Each row below holds a small network's activations on one input, seen along a few directions.
In each table, some parts of the input vary, and every possible input appears once, in random order.
Descriptions start from the smaller parts, as in this example, which fits no table here: one of 3 separate values, together with either a single point or one of 9 places around a ring or (one of 5 places around a ring, together with one of 6 places along a line).
Shared parts are said once, and a part with two or three values counts as separate values.

Table:
row 1: [-17.5  -9.1 -18.3 -10.9 -34.1   4.0  -7.1  26.5 -23.7 -10.4   1.4  -2.3
  13.2 -14.6  28.2  -6.4  -8.8   4.9  33.5]
row 2: [ -1.2  30.0  31.7 -24.0 -41.0   0.8   8.5  23.0  -1.1   7.3  -7.7 -27.2
  29.2  -1.2   8.0  12.8 -13.0  -7.8  -4.9]
row 3: [ 14.2 -15.6 -18.8  -5.1  31.6 -14.0   2.3 -17.5 -10.8   6.4  -4.7   5.3
 -18.6 -13.0   2.6 -10.8  14.0  21.3 -22.3]
row 4: [-27.7  48.3  13.8 -26.7 -38.6   6.6  -4.1  13.5 -14.0  -3.1 -10.2  -9.1
  14.1   3.4 -10.1  -3.1 -38.8 -13.2  -9.3]
row 5: [  5.8  -5.6  -0.4   2.3  32.0 -25.4  -8.2  -4.1   2.9  13.5  -2.4  19.3
 -12.8  -2.8  11.2 -17.1   2.8  39.3 -24.2]
row 6: [-32.4  38.3 -14.1   3.4 -34.6   2.3 -18.6  15.4 -22.9  -3.9 -30.7 -10.1
   9.1  -9.4  16.8  19.1 -33.8  -2.5 -17.7]
row 7: [-10.0   1.5  12.9 -18.0 -25.2   2.8  18.5 -11.8 -14.2  18.9 -11.9  12.4
  32.7  11.4 -19.3  18.2   2.6  -9.5  42.5]
row 8: [ -2.0  -6.9 -27.2   5.3 -23.6   7.5  11.9  -0.6  -2.2  26.7 -12.0   2.2
  24.4   1.1  14.2  37.2 -14.9  -2.7  38.6]
row 9: [ -9.7 -28.9  25.4 -28.0  16.7  30.9 -65.2 -24.1  61.3 -10.9  25.6   0.8
 -34.8   2.4 -14.8  26.9  28.0 -31.8  11.0]
row 10: [ -8.4  -7.2  -1.1  31.2  13.3 -12.3   1.3 -11.6   2.0  14.9   4.0  10.4
 -11.4 -10.2   5.1 -23.0  -7.5  25.2 -46.4]
row 11: [ 32.8  -7.1  -2.3  -2.4  14.7 -10.7  17.3 -11.2   7.3  -6.9   6.7   5.0
  -1.6 -10.0 -27.9 -23.8  12.6 -18.5 -14.3]
row 12: [  3.8 -29.6 -12.9  40.2  12.5  -1.5  13.2   3.4   0.9 -26.0 -20.4 -11.6
 -21.5   4.7 -12.6  -6.0   4.5  21.7  -3.5]
row 13: [ 14.8  13.8   3.4 -24.7  36.9  -8.9  17.8 -17.9   1.7   1.7  12.2   7.2
 -14.0  -7.4 -13.0 -19.8  20.1   2.7 -15.4]
row 14: [  9.7  12.9   5.4 -12.8 -31.5  18.2  22.2  -8.8  -4.7  -4.2  -2.7   8.0
  23.2  15.1   7.3  16.8  -6.5 -13.6  27.5]
row 15: [ -3.6  18.3  -3.5   3.3 -39.8   0.2 -14.0  16.6 -17.7  15.3 -13.9 -34.4
  16.1  -9.2  30.0  16.0 -22.5   2.8   4.2]
row 16: [ 31.7 -21.9 -22.3  15.7  16.6 -23.1  -3.9  -1.5  -8.3  -4.2   4.8   6.0
 -14.2 -10.0 -12.1   2.6   5.8   6.4 -15.6]
row 17: [ 14.4  -1.1   8.9   8.2  35.2   7.7  24.3  17.2   1.0  -8.5  11.4   5.8
  -1.4  12.4 -22.3  -1.3  15.6 -10.8  -7.7]
row 18: [  2.5  -4.7 -20.2   3.0 -26.8  16.2   5.9   7.5 -17.3  15.5 -14.9   6.0
   7.7   9.5  32.3  19.7 -12.2  -6.5  32.6]
row 19: [-13.0 -49.7   3.2  -6.8  15.9  22.3 -82.4 -21.3  49.4  -9.3   8.5   1.4
 -34.0   0.1   4.8  38.3  35.0 -14.0   6.8]
row 20: [-22.9  18.0  18.2 -31.3 -22.9   0.2   9.2  21.0 -13.0 -22.8  15.9  12.5
  12.6 -16.2   7.2  -2.5  -8.8  -6.3  39.3]
row 21: [ 13.1 -20.0 -33.2  31.3  15.5   7.9  17.9   9.9   2.8   2.3 -10.4 -13.3
 -14.2   2.3  -4.7 -12.3  18.0   2.4  -6.0]
row 22: [ 17.5  17.9  15.1  -9.0  32.7  -6.6   4.2  -7.9  15.0   5.7  12.3  15.0
  11.4   5.3  -1.6 -32.4  11.8  15.0 -29.8]
row 23: [  3.9  -6.1  15.3  36.4  33.0  -1.9  13.5  11.7   0.1 -27.2   9.0 -10.9
   0.1  31.8 -16.0 -11.7   3.7  -8.5   7.9]
row 24: [-15.8  14.7  20.7  19.2  11.4 -23.2  15.5 -27.5   5.5   9.4  30.2   1.8
 -15.3   4.5 -13.2 -37.5  -7.9   3.7 -26.9]
Changing only one part turns row 23 into row 12. The same change can be made to row 9. Which row results?
> row 19
What do these inputs look like to the network?
> one of 2 separate values, together with either a single point or one of 5 places along a line or one of 6 places along a line
Change only the choice among 2 separate values in row 18. List by row number the other rows that result.
> row 14
Change only the choice among 2 separate values in row 1. List by row number the other rows that result.
> row 20

Table:
row 25: [ 26.6  -4.7   8.6 -13.3  66.8   3.6   0.8 -13.2  28.2 -21.0  50.0  16.7
 -21.1  18.3 -20.4 -52.5  27.3 -18.1  -0.8]
row 26: [ 13.9 -12.5  -8.9  -7.3  44.4  -4.2 -48.7 -39.9  43.0  10.2  16.8  -5.0
  -0.2  13.8   5.4 -49.2  35.1   1.2 -42.0]
row 27: [-26.9  36.3  35.9 -32.8 -49.4   1.0  12.2 -14.9 -26.2 -17.7   4.1  21.7
  48.9   4.0  20.5  17.3 -18.7 -14.8  37.2]
row 28: [-40.3 -24.3  10.4   2.5 -79.0  23.0 -24.1  26.9 -17.9 -27.4 -30.2 -11.8
   1.4 -18.1  13.1  56.7 -29.2  -4.0  17.3]
row 29: [ 35.9   9.2  16.9   7.8  61.6   8.1  26.8 -20.6  49.4   8.6  30.2  10.2
  -5.0  13.9 -56.9 -13.9  49.4 -14.5  -4.8]
row 30: [ 18.4   6.1 -17.2  60.7  80.1 -44.3  50.0   1.1 -19.8  36.3   1.1  20.5
 -25.0  17.3   1.2 -57.0 -10.8  53.1 -62.4]
row 31: [ -5.3  48.8  23.2 -26.1 -44.4  17.2  40.1   6.2  -9.7  -4.0 -15.8  -2.9
  49.7  -3.9 -11.9  26.2 -18.2 -36.6  47.6]
row 32: [-13.6 -25.7 -32.6 -14.7 -65.0  19.2 -19.3  28.3 -21.8   2.6 -32.9 -17.6
  -2.4 -28.9  25.4  50.9 -27.1 -15.8  43.7]
row 33: [ 10.5 -62.1 -12.3  25.0  47.6  13.1 -42.4   3.8  35.4 -15.5  15.0  -2.3
 -45.2   9.3 -15.7  -0.6  39.9  12.5 -15.1]
row 34: [ -5.3  47.2 -17.1   9.7 -34.3 -43.8  69.2  31.0 -85.2  34.4 -34.3  12.2
  46.9 -12.2  30.5   2.3 -62.3  38.9  -7.0]
row 35: [  5.4 -61.6 -22.5  35.2  41.0   8.9 -38.7   2.2  32.8 -14.7   1.4 -11.8
 -62.8   2.3  -7.1  -1.2  37.8  12.1 -16.3]
row 36: [-19.3  43.3  15.5 -46.7 -69.3  -1.8 -25.9 -10.8  -8.3   8.3  -5.4 -29.8
  14.8 -16.0  15.9  21.1 -23.1 -14.2   2.5]
Changing only one part turns row 29 into row 31. The same change can be made to row 33. Which row results?
> row 28
What do these inputs look like to the network?
> one of 2 separate values, together with either a single point or one of 5 places along a line

Table:
row 37: [-38.5 -34.8  -9.7 -16.6 -77.8  20.5 -44.5  -5.5 -14.7  -2.0 -24.6  12.5
  26.1 -20.5  46.5  54.4 -17.3  -7.5  40.2]
row 38: [ 35.6   2.8 -23.6  26.1  74.2 -23.8  24.2  -3.4  11.0   9.9   5.9 -10.2
 -30.4  13.3 -17.5 -63.7  16.0  11.2 -47.0]
row 39: [ 33.5 -50.0  -7.4 -10.8  34.8  14.0 -37.2 -22.4  44.4  -0.8  31.3  -6.9
 -45.6  12.2 -39.4  17.6  49.5 -16.7  -1.4]
row 40: [ 26.7  10.2  16.5   4.8  59.4 -15.7   1.9 -19.5  27.6   4.1  32.3   2.6
  -5.4  20.1 -35.2 -32.6  38.5  15.9 -42.1]
row 41: [-30.8  31.2  26.3 -31.0 -58.8  16.7   6.3  -2.6 -11.2 -21.6  -3.9  15.1
  49.7 -14.2  20.6  15.5 -17.1 -25.7  44.1]
row 42: [ 18.2 -67.9 -35.8  12.8  50.8  14.9 -62.0 -21.1  42.6   7.7   1.7 -12.7
 -47.2  18.1   5.5   2.0  44.3  -3.4   3.4]
row 43: [-18.8  38.1   0.1  -4.6 -46.7 -18.6  46.3  19.2 -51.8 -10.0 -19.4   8.9
  30.1 -20.8  25.1 -17.9 -48.8   1.9  -1.4]
row 44: [ 25.1 -25.2 -24.4  60.3  72.8 -21.2  43.8   3.5  -1.2  14.9  -6.5  21.1
 -20.3  12.7 -15.7 -34.4  16.0  30.7 -35.7]
row 45: [-27.0  10.9  18.8 -36.3 -70.0  26.9 -29.7   0.4  -6.8   2.3 -11.9 -20.2
   2.9  -1.0  15.8  53.7 -38.1 -32.0  42.5]
row 46: [-29.7  68.1  34.4 -19.9 -55.2  -1.0   9.9  12.8 -17.2  11.2 -13.1 -14.8
  45.5 -11.6  10.7   7.0 -43.5   3.2  -7.3]
row 47: [-25.0  27.0   0.1  24.6 -34.7 -17.7  54.2  47.3 -67.0  -3.5 -31.8   5.1
  12.1 -10.5  23.9  11.5 -60.0  26.0   8.9]
row 48: [ 30.8 -10.3   4.5  -9.4  51.2   5.0 -13.2  -8.7  44.2 -12.1  39.8  -0.5
 -17.5   2.4 -40.2 -13.2  60.6  -3.5  -4.1]
What do these inputs look like to the network?
> one of 2 separate values, together with one of 6 places along a line
Change only the choice among 2 separate values in row 38. List by row number the other rows that result.
> row 43
Change only the place on the line of 6 in row 40. List by row number the other rows that result.
> row 38, row 39, row 42, row 44, row 48
